These are the activations of a small neural network, seen along a few directions. Each row is one input.
Each table varies a few parts of the input and shows all the possible inputs, shuffled.
Descriptions start from the smaller parts, as in this example, which fits no table here: values(3) and (point or line(11) or (line(4) and ring(5))).
Shared parts are said once, and a part with two or three values counts as separate values.
(in the rows, 128 means zero)

Other details of the inputs vary at random and push rows far along three fixed directions, the same in every table; ignore that.

Rows:
r1: [195 102 103  94 124 155 102 143 134 124 108 132]
r2: [ 99 140 110 116 110  70 138 169 155 134 145 202]
r3: [ 28 157 144 159 128  77 160 123 107 143 152 133]
r4: [135 149 138 148 125 140 106 117  96 115 101  65]
r5: [140 132 146 143 121 141 116 114  86 118 107  68]
r6: [187  93 107 105 119 165  97 137 148 137 108 139]
r7: [ 98 124 123 127 119  77 131 154 166 147 159 216]
r8: [134 139 146 139 137 145 110  92 101 102 117  75]
r9: [151 118 104 109 148 168 104 115 120 127 108  95]
r10: [ 77  98 137 126  95  90  61 121 103 117 151 130]
r11: [127 119 143 146 143 156 117 111  96 118 132  63]
r12: [152 146 130 126 136 139 188 125 171 137 119 154]
r13: [ 83  95 131 113  89  89  76 131  85 105 146 132]
r14: [147 137 125 128 158 143 187 144 162 137 141 151]
r15: [ 65  96 122 111 114 100  71 126  95 113 152 125]
r16: [159 169 128 131 137 133 191 143 152 136 114 146]
r17: [156 149 135 140 135 140 193 140 156 150 114 153]
r18: [142 142 118 127 157 147 186 137 163 141 134 151]
r19: [139 143 143 141 140 141 107  91  96 103 120  76]
r20: [159 162 132 147 156 133 176 128 166 148 124 159]
r21: [186 101 107  96 130 161  93 126 156 123 114 139]
r22: [175  88  95 103 142 171  91 143 150 141 128 136]
r23: [ 43 143 156 147 100  66 163 123 107 118 153 148]
r24: [138 144 144 143 120 143 111 117  89 117 107  67]
r25: [118  61  85  83 113 114  44 165 148 145 153 192]
r26: [ 96 180 176 179 134 126 207  93 120 131 118  82]
Description of these inputs: values(2) and (line(4) or line(9)).
- Which other rows does r9 become when the line(4) part takes its other values? List them by row number. => r14, r15, r18

Rows:
r27: [103 111 106 128 109  78  83 165 161 156 149 219]
r28: [119 169 132 141 128 112 235 169 149 161 107 175]
r29: [140 186 133 127 140  90 223 131 169 115 130 170]
r30: [139 100 138 125 123 130  34  88 109  90 134 111]
r31: [171  61  98  69  96 129  92 162 148 120 134 198]
r32: [105 208 189 179 159 115 178  64 118 100 129  89]
r33: [132 119 118 130 121 128  25 117  98 118 115 101]
r34: [219 112 123 126 144 183 145 116 197 141 113 156]
r35: [ 41 138 157 174  97  73 109 120  95 139 145 118]
r36: [ 49 116 179 161  90  77 123  99 105 115 166 118]
r37: [126  93 104 119 134 145  58 184  70 114 148  73]
r38: [134 149 166 148 129 119 235 129 176 151 141 171]
r39: [ 98 225 170 182 155 113 168  94 108 131 113  80]
r40: [144 133 117 130 196 215 139  86 110 131 117  42]
r41: [ 84 153  97 105 101  41 137 183 148 135 141 205]
r42: [ 30  94 105  94 145  89 160 154 183 145 183 218]
r43: [218 105 123 101 132 180 176 137 170 139 110 152]
r44: [ 64 111 145 151  83  89  81 129  94 139 145 110]
r45: [176 130 135 136 127 187 144 121  93 136  77  44]
r46: [221 122 123 127 155 177 136 113 194 133 114 162]
r47: [167 101  63  70 100 113  70 184 146 132 115 183]
r48: [ 77 124 137 117  89  76  96 114  81  79 148 122]
r49: [ 88 176 179 183 124 122 207 114  99 152 111  69]
r50: [130 103 108 102  96 132  59 143  71 110 102  91]
r51: [100  71  95 102 144 174  57 106 102 114 147  80]
r52: [221 124 107  94 136 176 167 137 165 120 103 158]
r53: [163 121 109 139 202 193 120  96 102 141 119  41]
- Describe the family of inputs behind these rows. => point or line(4) or (values(2) and line(11))
- Start at r53 and move only the line(4) part, one step at a time. The first step leads to r40. Which rows follow, in order? => r51, r42

Rows:
r54: [184 138 106 110 161 160 154 130 175 130 119 154]
r55: [161  61  77  77 136 146  91 166 176 155 150 204]
r56: [ 85 165 179 177 120 114 162  92 101 121 123  76]
r57: [113 166 155 166 130 108 198 130 161 153 133 153]
r58: [ 82 105 111 118 135 102 145 163 159 157 168 200]
r59: [154 145 113 119 134 170 121 131  96 122  86  56]
r60: [185 140 109 113 158 161 153 123 174 134 115 156]
r61: [107 187 149 163 156 107 204 119 163 147 133 158]
r62: [ 77 109 145 133  94  89  92 117 106 115 144 133]
r63: [ 76 106 142 124  95  90 100 122 103 107 152 130]
r64: [185 143 111 129 160 156 142 133 180 152 118 156]
r65: [ 97 127 114 117 127  80 128 147 167 140 156 215]
r66: [ 86 119 137 138  91  77  80 142  93 125 143 135]
r67: [162  81 104  89  97 133  46 136 103 109 119 131]
r68: [ 98 154 145 149 158 123 225 119 150 153 144 146]
r69: [ 54 101 127 135 127 108  97 138 100 132 165 123]
r70: [ 72 172 141 164 133 117 173 129  76 133 114  58]
r71: [170 140 141 141 126 159 112 111 102 120  92  74]
r72: [152  69 111  91  98 140  46 123 120 110 128 130]
r73: [173 134 134 127 129 162 123 118  97 105 101  65]
r74: [188 124 118 112 138 163 161 140 172 133 115 144]
r75: [ 82 119 139 130  91  79  90 131  90 114 138 138]
r76: [171 134 135 126 127 160 123 111  95 105  99  70]
r77: [159 133 127 124 152 166 106 103 113 101 116  68]
- Describe the family of inputs behind these rows. => values(2) or line(4) or (values(3) and line(6))
- Which other rows does r62 become when the values(3) part takes its other values? List them by row number. => r65, r75
- Start at r57 and move only the line(6) part, one step at a time. The first step leads to r56. Which rows follow, in order? => r62, r72, r63, r74
- Start at r69 and move only the line(4) part, one step at a time. The first step leads to r58. Which rows follow, in order? => r55, r68
